Each row below holds a small network's activations on one input, seen along a few directions.
In each table, some parts of the input vary, and every possible input appears once, in random order.
A made-up example of a description, with smaller parts first: one of 5 places around a ring, together with either a single point or one of 11 places along a line or (one of 3 separate values, together with one of 6 places along a line).
Shared parts are said once, and a part with two or three values counts as separate values.

Other details of the inputs shift rows strongly along two fixed directions, in all tables alike. That doesn't count.

Rows:
row 1: [-12  14   4   6 -10   2  24  15  -1 -34  -4  15  -1]
row 2: [15 -9  5 -9 -4  0 10  0 -5 -4  2 18  3]
row 3: [  4  -6  -8  -5   7  -3  18  -1 -14   6  10 -10  -2]
row 4: [ 13   1   4  -2  -3   2   7   0 -11   0  -5  18   8]
row 5: [ 18 -20  -9 -13 -29   1  30  10 -38   2  17  22  -1]
row 6: [  8   1  -2   0   0  -1  10  -1 -14   3  -3   5   8]
row 7: [  7 -12 -20  -9 -22  -1  34  11 -45  11  20   1   0]
row 8: [  8   9  -2   5  -2   0   5   3 -18   0  -8   6  14]
row 9: [ -3  18  18  12  59 -12 -32 -24  51 -12 -23 -23   9]
row 10: [17 -5  6 -7 -5  3  6  1 -7 -6 -3 24  6]
row 11: [-19  -4  10  -3  17   3 -34 -11  51  12   1 -23 -20]
row 12: [ -6  14  16   9  61 -14 -29 -25  51 -10 -19 -28   5]
row 13: [-11   7   5   5  42 -10 -21 -15  36  -3  -4 -32  -1]
row 14: [ 12 -16  -1 -12   3  -2  17  -1  -5   0  15   2  -7]
row 15: [  2  -2 -10  -1   7  -6  16   1 -17   5  10 -14   2]
row 16: [  7  -3  -4  -2   3  -3  13  -3 -15   5   2  -1   2]
row 17: [ 11  -3   2  -4  -2  -1  11  -1 -10   2   0  12   5]
row 18: [  6  -3  -5  -3   3  -3  13  -2 -14   5   1   0   2]
row 19: [ 16   0  13  -6  44 -13  11 -17  15  -9  -8   1   6]
row 20: [ 11  -3   2  -5  -2  -2  11  -1 -10   2   0  13   5]
row 21: [  1  -2 -12   1   7  -8  13   1 -18   1  11 -15   4]
row 22: [ -8  18   6   8 -10   5  23  16  -4 -38  -9  22   4]
row 23: [ 10  -8   0  -6   1  -3  14  -3 -11   4   5   7  -1]
row 24: [ -9  -1 -14  -1 -28   2  51  27 -34 -28  20  12  -8]
row 25: [ 22  -2  18  -6  38  -9   8 -15  18 -15 -10  11   8]
row 26: [ 11 -16  -1 -14   3  -2  17   0  -5  -1  14   3  -6]
row 27: [ 10  -1 -16  -1 -28  -1  26  13 -49   7   8  12  13]
row 28: [ -2   3  21  -2  64 -10 -20 -26  60  -4 -10 -25  -9]
row 29: [ 10   5  -1   1  -2   2   6   1 -15   1  -8  12  11]
row 30: [-34  -4  15   5 -34  26 -78   1  63  18  -7  -4 -29]
row 31: [  8   8  -4   7  -2  -3   2   3 -19  -4  -6   4  16]
row 32: [  4   1  -7   1   3  -6  11   0 -17   3   2  -4   6]
row 33: [-37  -7 -15   3 -46  16 -38  13  10  30  16 -25 -25]
row 34: [ -3  18  21  10  60 -10 -30 -24  53  -8 -26 -22   7]
row 35: [  7   7  -3   5  10  -8   3  -3 -10  -4  -5  -3  14]
row 36: [  8   9  -5   6  -2  -3   2   3 -19  -4  -6   5  16]
row 37: [-68  10   8  16 -43  26 -62  15  70  -6  -3 -18 -44]
row 38: [ 10   5   0   2  -2   2   6   0 -16   1  -8  11  11]
row 39: [  8   9  -3   4  -2  -1   5   3 -18   0  -8   7  15]
row 40: [ -62  -11  -19    8 -115   42  -79   27   17   54   16  -11  -42]
row 41: [ 14 -14   3  -9  -1  -2  13  -2  -6  -2   7  11  -4]
row 42: [-29 -11 -23   4 -78  20 -25  24 -24  34  19  -7 -20]
row 43: [ 19   9  17  -2  39  -8   5 -14  14 -12 -17  13  15]
row 44: [  4   0  -8   4   3  -8   8   0 -19   0   4  -7   8]
Description of these inputs: one of 4 places along a line, together with either a single point or (one of 2 separate values, together with one of 5 places along a line).
- The inputs of row 2 and row 10 match in every part but the place on the line of 4. If row 1 is changed in the same way as row 2 into row 10, which row does it become? => row 22
- The inputs of row 6 and row 38 match in every part but the place on the line of 4. If row 9 is changed in the same way as row 6 into row 38, which row does it become? => row 31
- A walk changes only the place on the line of 4. It starts at row 28 and steps to row 23. List the rest of the walk in order. => row 17, row 4
- Which other rows does row 2 become when the place on the line of 5 takes its other values? List them by row number. => row 20, row 27, row 35, row 40
- Which other rows does row 33 become when the choice among 2 separate values takes its other values? List them by row number. => row 15

Rows:
row 45: [-27 -14  -1   4 -48  28 -47  12  25  13   3  -1 -27]
row 46: [-32   3   9   0 -10  10 -41   5  51   2   9 -17 -26]
row 47: [-27 -13 -13   1 -94  35 -68  18  -2  32   9  10 -15]
row 48: [  8  18  35  10  72 -14 -51 -41  78  -9 -37  -5  16]
row 49: [ 30 -16 -15 -11 -49   1  59  22 -80  -2  23  38   5]
row 50: [ 33  10  16  -7  85 -34  62 -21   1 -40  -8   7  27]
row 51: [-57  -3 -26  11 -86  27 -40  30  -4  26  21 -18 -37]
row 52: [ 33  12  12   0  87 -34  54 -18  -8 -50  -4  -6  25]
row 53: [ -5  15  37   7  74 -11 -33 -42  81 -18 -32 -13  -4]
row 54: [-52 -10 -18  -3 -92  26 -34  31   5  30  20  -5 -36]
row 55: [-55 -11 -23  14 -89  20 -38  28   1  22  27 -17 -35]
row 56: [-17  24  27   4  84  -7 -25 -25  83 -18 -26 -23  -4]
row 57: [-16   4  13   6 -16   9 -65  -5  41  20 -20   1  -5]
row 58: [ 25   8   0  -6  30 -10  68   4 -33 -20   2  11  22]
row 59: [ 16  11  37   7  76 -12 -50 -26  74 -13 -32  -5  13]
row 60: [ 17 -15 -33  -1 -41  -3  60  30 -75 -17  29  11   8]
row 61: [ 72 -32 -15 -26 115 -49  39 -55 -40  54  18 -55  33]
row 62: [ 46   9   1  -4  27 -12  37  -6 -42  -7 -15  33  39]
row 63: [ 16  -5 -21  -5 -14 -16  69  19 -72 -18  15  10  15]
row 64: [ 12   2 -18   2  -6  -6  63  17 -65 -19  14   5  17]
row 65: [-38  -6  -9  -2 -49  21 -38  16  32  10  14 -13 -28]
row 66: [-27   8  13   9 -15  23 -42  -4  45  16 -15 -11 -22]
row 67: [ 35  -4 -19  -5 -55   7  45  21 -90  14   8  41  30]
row 68: [-19   6  23   4  25   5 -42 -19  61  -1 -24 -11 -17]
row 69: [ 29  -1 -11  -8 -12  -3  59   9 -64  -5   2  33   9]
- Describe the family of inputs behind these rows. => either a single point or (one of 4 places along a line, together with one of 6 places along a line)
- Which other rows does row 50 become when the place on the line of 4 takes its other values? List them by row number. => row 48, row 53, row 55
